A small network was shown many inputs. Here are its activations along a few directions, one row for each input.
Each table varies a few parts of the input and shows all the possible inputs, shuffled.
A made-up example of a description, with smaller parts first: one of 8 places around a ring, together with either a single point or (one of 2 separate values, together with one of 4 places along a line) or one of 9 places around a ring.
Shared parts are said once, and a part with two or three values counts as separate values.

Other details of the inputs vary at random and push rows far along two fixed directions, the same in every table; ignore that.
To show where, the next rows are all for the same input, with only those details redrawn:
[-2 -9 18 13  3 21 35  6 -4  4  9  7]
[ -6  -7 -19  -7  12   3  11  -4  13  18   5  10]
[ -7  -6 -34 -16  16  -5  -1  -9  19  22   3  11]
[  5 -10  26  11  -3  17  16   8  -9  -8   3   5]
[-4 -9  7  9  7 18 33  3  2 10 10  8]
[  2 -10  26  15  -1  21  28   8  -8  -3   7   6]
[  0  -7 -14  -9   7  -2  -7  -3   9   8   0   9]

A family of inputs:
x1: [ 16  -3  22  16 -14  20  18  14  -5   2   6  -1]
x2: [  4 -10  24  11  -1  17  18   8  -8  -5   4   6]
x3: [ 2 -8 14 24 -2 30 48 13  1 12 21  4]
x4: [-48  10 -23   1   2  15  15  16   7  22   1 -14]
x5: [ 19   0  -1 -12  -4 -14 -45   1  -5 -13 -16   3]
x6: [ 15   7  27   2  -9 -13 -21   2 -16 -24  -5  -5]
x7: [ -8   7 -16  -6   5 -18   3 -20   5  -2  -5  -6]
x8: [ 19  -2  28   8 -10   6 -10  10 -17 -19  -8   1]
x9: [ 27   6  44   0 -20 -19 -52   6 -27 -47 -16  -8]
x10: [ -1  -6 -26   0   7   7  12   1  19  24  13   7]
x11: [ 19   6  32   1 -13 -14 -30   3 -20 -31  -8  -6]
x12: [ -2   7 -15 -11   2 -26 -19 -20   3 -10 -11  -8]
x13: [-11   7 -21  -6   8 -17  10 -21   7   4  -2  -6]
x14: [-36   9  -9  -2  -7   7 -18  19  -2   2 -10 -18]
x15: [-44  10 -29  -7   1   6  -6  14   8  18  -5 -15]
x16: [ -1   4 -17 -17   8 -15 -15 -12   7   2  -1   0]
x17: [  1 -10  23  14   0  21  30   8  -7  -1   8   6]
x18: [  6  13  -3  -6  -5 -30 -30 -17  -5 -18 -11  -8]
x19: [  1   1 -25  -9  11  -4   4  -5  11  19   1   8]
x20: [  7  -6 -11   1  -1   6  -4   5  10   8   7   4]
x21: [ -3   4 -27 -22  11 -20 -19 -16  12   7  -2   1]
x22: [ -4  14 -19  -6   3 -27  -9 -21   3   0  -3  -5]
x23: [ 20   0  -9  -8 -11  -6 -33   5   7   1  -7   0]
x24: [ -2  14 -17  -6   2 -28 -14 -21   2  -4  -5  -6]
x25: [ -5  -7 -23 -11  12  -1   2  -5  14  17   3  10]
x26: [ 8 -2  9 17 -7 23 37 11  3 16 12  1]
x27: [ 11   1  35   4  -9   1 -10   2 -18 -29  -4  -6]
Describe the family of inputs behind these rows. -> one of 3 separate values, together with either a single point or (one of 2 separate values, together with one of 4 places along a line)
The inputs of x7 and x12 match in every part but the choice among 3 separate values. If x19 is changed in the same way as x7 into x12, which row does it become? -> x5

A family of inputs:
x28: [-3 -3  4  5  5  8 15  1 -2  3  3  3]
x29: [-5 -2  4  6  4  9 21 -1 -2  2  5  2]
x30: [ -1  -2  -7  -6   2  -7 -12  -4   3  -3  -3   2]
x31: [ 1  0  2  8 -1  5 13  1  1  3  5  0]
x32: [ -1  -3  -7  -6   3  -6 -13  -2   3  -1  -4   3]
x33: [  5  -1  -8  -5  -1  -4 -13  -1   4   1  -1  -1]
x34: [-2 -4  4  3  2  7 11  2  1  4  2  4]
x35: [  4  -2  -7  -3  -2  -4 -11  -1   5   1   0   0]
x36: [ 0  3  4  7  0  4 18  1 -2  4  5  0]
x37: [  3  -1  -7  -8   0  -3 -13  -1   4   1  -3   2]
x38: [ 10   3  59  17 -27  10 -28  21 -32 -44 -12 -13]
x39: [  2  -2  -6  -7   2  -3 -11  -1   3   1  -4   3]
x40: [ -9   3 -10  -6  -1  -3 -15   5   1  -1  -8  -7]
x41: [  0   1  -7  -8   2  -8 -11  -6   3  -3  -3  -1]
x42: [ -1   0  -6  -6   3  -6 -10  -3   1  -2  -1   1]
x43: [-1 -3  3  4  0  8 15  2  2  5  4  2]
x44: [  2  -1  -5  -7   2  -4 -11   0   2   1  -2   3]
x45: [-1  2  5  6  2  5 19 -3 -3  4  3 -1]
x46: [ 1  2  3  7  0  5 16  2  0  4  7  0]
x47: [  3   2  -8  -3  -1  -9 -12  -4   3   0  -4   1]
x48: [-1 -1  5  4  1  9 18  4 -1  6  6  2]
x49: [-4  1  6  6  4  5 23 -2 -1  3  7 -1]
x50: [ 0  2  3  7  0  5 16  0 -2  4  3  1]
x51: [-2  1  5  7  1  4 19 -3 -1  4  3  0]
x52: [-1 -1 -5 -6  1 -8 -9 -6  4 -3 -2  0]
x53: [  2   3  -6  -7   1 -10 -10  -5   1   0  -3  -1]
x54: [-3 -2  4  4  5  5 12  2 -2  3  4  3]
x55: [  4   0  -7  -5  -1  -4 -10   0   3   2   0   0]
x56: [-11   2  -8  -5  -4  -3 -14   4   1  -1  -5  -5]
x57: [  5   2  -8  -4  -1  -5 -12  -2   4   0  -2   0]
Describe the family of inputs behind these rows. -> one of 3 separate values, together with either a single point or one of 9 places around a ring
The inputs of x33 and x55 match in every part but the choice among 3 separate values. If x50 is changed in the same way as x33 into x55, which row does it become? -> x36
Which other rows agree with x56 in the choice among 3 separate values? List them by row number. -> x30, x31, x32, x34, x35, x43, x47, x51, x52

A family of inputs:
x58: [ 3 -2  0 -1  1  1 -2  0  0  0  1  4]
x59: [  9  -1  23   9 -10   4   0   3 -10 -18  -2  -6]
x60: [-3  1 -5 -2  3 -2 -1 -2  0  1 -3 -1]
x61: [ 1  0 -5 -3  0 -3 -1 -3  2 -1  3 -2]
x62: [ 1  3 -2  0 -2 -3 -1 -1  0  1  0  0]
x63: [ 1  0 -5 -3  0 -4 -2 -3  2 -2  2 -3]
x64: [-3  1 -1 -1  2  0  1 -2 -2 -1 -1  1]
x65: [ 2 -5 -3  2  1  0  2 -2  2  0  0  3]
x66: [-4  2 -5 -3  3 -2  1 -1  0  2 -1  1]
x67: [ 2 -4 -2  0  1 -2 -3 -1  3 -1  1  4]
x68: [-3  1 -1  0  3 -1  1  0 -1  0 -2 -1]
x69: [ 1  3 -4  0 -1 -5 -1 -1  2  4  0 -1]
x70: [ 1 -2 -4 -1  2  3  4 -1  1  4  2  4]
x71: [ 0  2 -1  0 -1 -2 -1  1  0  2  2 -1]
x72: [ 0  3 -2  1  0 -1  1  0  0  3  3 -1]
x73: [-5  0 -4  1 -1  5 -1  5  4  2 -1 -2]
x74: [-4  2 -1 -2  2 -1  2  2 -1  1  0  0]
x75: [-3  1 -4 -3  3 -3 -1  0  0  1 -2 -1]
x76: [  7  -6  14   6  -4   1  -4   4  -5 -12  -1   2]
x77: [ 1  3 -2  1  1 -2  1  0  1  3  3 -1]
x78: [-4  1 -2 -2  1 -1  2  2 -1  1 -1  0]
x79: [ 1  3 -5 -1 -2 -5 -2 -2  3  4 -3 -1]
x80: [ 4 -1 -3 -3  2  0 -3 -1  2  3  0  2]
x81: [-4  2 -1 -1  3 -1  1  1 -1  1  1  1]
x82: [-4  0 -3 -2 -2  2 -9  6  4 -1 -1 -2]
x83: [-5 -1  0 -1  1 -1  2 -4  1  0  0  1]
x84: [-3  1 -1 -1  1 -1  2  1 -2  0 -3 -2]
x85: [ 1  3 -3  0 -1 -2 -1 -3  0  0  0  0]
x86: [ 4 -2 -1 -1  2  0 -4  0  1  0  1  3]
x87: [  9  -3  19   4  -8   5  -4   6  -9 -11  -4  -2]
x88: [ 1  2 -1  1 -1 -3  0  1  1  3  2 -2]
x89: [-3  1  0 -1  3 -1  0 -2 -1 -1 -2 -1]
x90: [  8  -1  19   6 -10   3  -3   2  -9 -17  -3  -4]
x91: [-5 -1 -1 -3  3 -3  0 -4  2  1  1  0]
x92: [ 1  3 -5 -1  1 -2 -1 -2  1  3  3  0]
x93: [ 2  2 -2  0  1 -2 -2 -1  0  1  2 -1]
x94: [ 3  3 -1  2 -1 -2 -1 -2  1  0  0 -1]
x95: [ 2 -1  0 -3  2  1  1  2  3  4  2  1]
x96: [-5 -2 -6  0 -3  4 -6  4  2  1 -3 -4]
x97: [-5  0 -2 -3  2 -2 -1 -4  2  0  1  1]
x98: [ 2 -1 -2 -5  1  0 -3  1  3  3  1  2]
x99: [  8   1  24   9 -12   3  -4   7 -12 -14  -4  -3]
x100: [ 4 -2  0 -2  0  2 -1  0  0  1 -1  1]
x101: [-4  1 -4 -1  4  0  3 -4  1  2 -2 -1]
x102: [ 10  -3  17   5  -6   5  -5   4  -9 -12  -4   0]
x103: [ 3 -1  1 -2  2  1 -1  1  1  2  2  2]
x104: [ 1  1 -3 -1 -2 -2  1 -4  3 -2 -1 -2]
x105: [-4  2 -1 -1  3  0  1 -1 -1  0  1  1]
x106: [ 2 -4 -1  1  0 -1 -1 -1  1 -2  0  4]
x107: [ 3 -1  0 -2  0  2 -1  1  0  2  0  3]
x108: [-7  0 -3  1 -2  5 -2  5  2  3  2 -2]
x109: [-4  1 -2 -2  3 -2  0  2  0  1  0 -1]
x110: [ 3 -5 -2  1  1 -2 -3 -1  2 -2 -1  3]
x111: [ 1  3 -3  1 -1 -3  1 -2  1  3  1 -1]
x112: [-5 -1 -2 -3  2 -3 -1 -5  2  0 -1  0]
x113: [ 2 -1 -2 -4  0  0 -2  1  2  3 -1  2]
x114: [ 3 -1 -3 -4  2  0 -3  0  2  2  1  3]
x115: [ 2  3 -5  0 -2 -4 -3 -3  2  2 -2 -1]
x116: [-18  -3  10  22   1  31  58   9  -2  18  16  -1]
x117: [-3  2 -1 -1  4 -1  0  1 -1  0  0  0]
x118: [ 3 -1  1 -2  0  2  1  2  1  2  0  1]
x119: [-3  1 -2 -2  4 -2 -2 -1  0  0  0  0]
x120: [-6 -1 -3 -2  3 -2  3 -6  3  2 -1  0]
x121: [ 3 -2 -2  0  3  2  1 -1  1  2  1  3]
x122: [ 3  3 -1  2 -2 -1  0 -3  1 -1 -2 -1]
The inputs of x116 and x82 match in every part but one. If x106 is changed in the same way as x116 into x82, which row does it become? -> x76
The inputs of x122 and x93 match in every part but one. If x102 is changed in the same way as x122 into x93, which row does it become? -> x86
Describe the family of inputs behind these rows. -> one of 5 places around a ring, together with either a single point or (one of 3 separate values, together with one of 4 places along a line)
Which other rows agree with x71 in the place on the ring of 5? List them by row number. -> x58, x61, x67, x72, x74, x81, x92, x97, x98, x105, x108, x114
Start at x107 and move only the place on the ring of 5, one step at a time. The first step leads to x100. Which rows follow, in order? -> x80, x103, x114
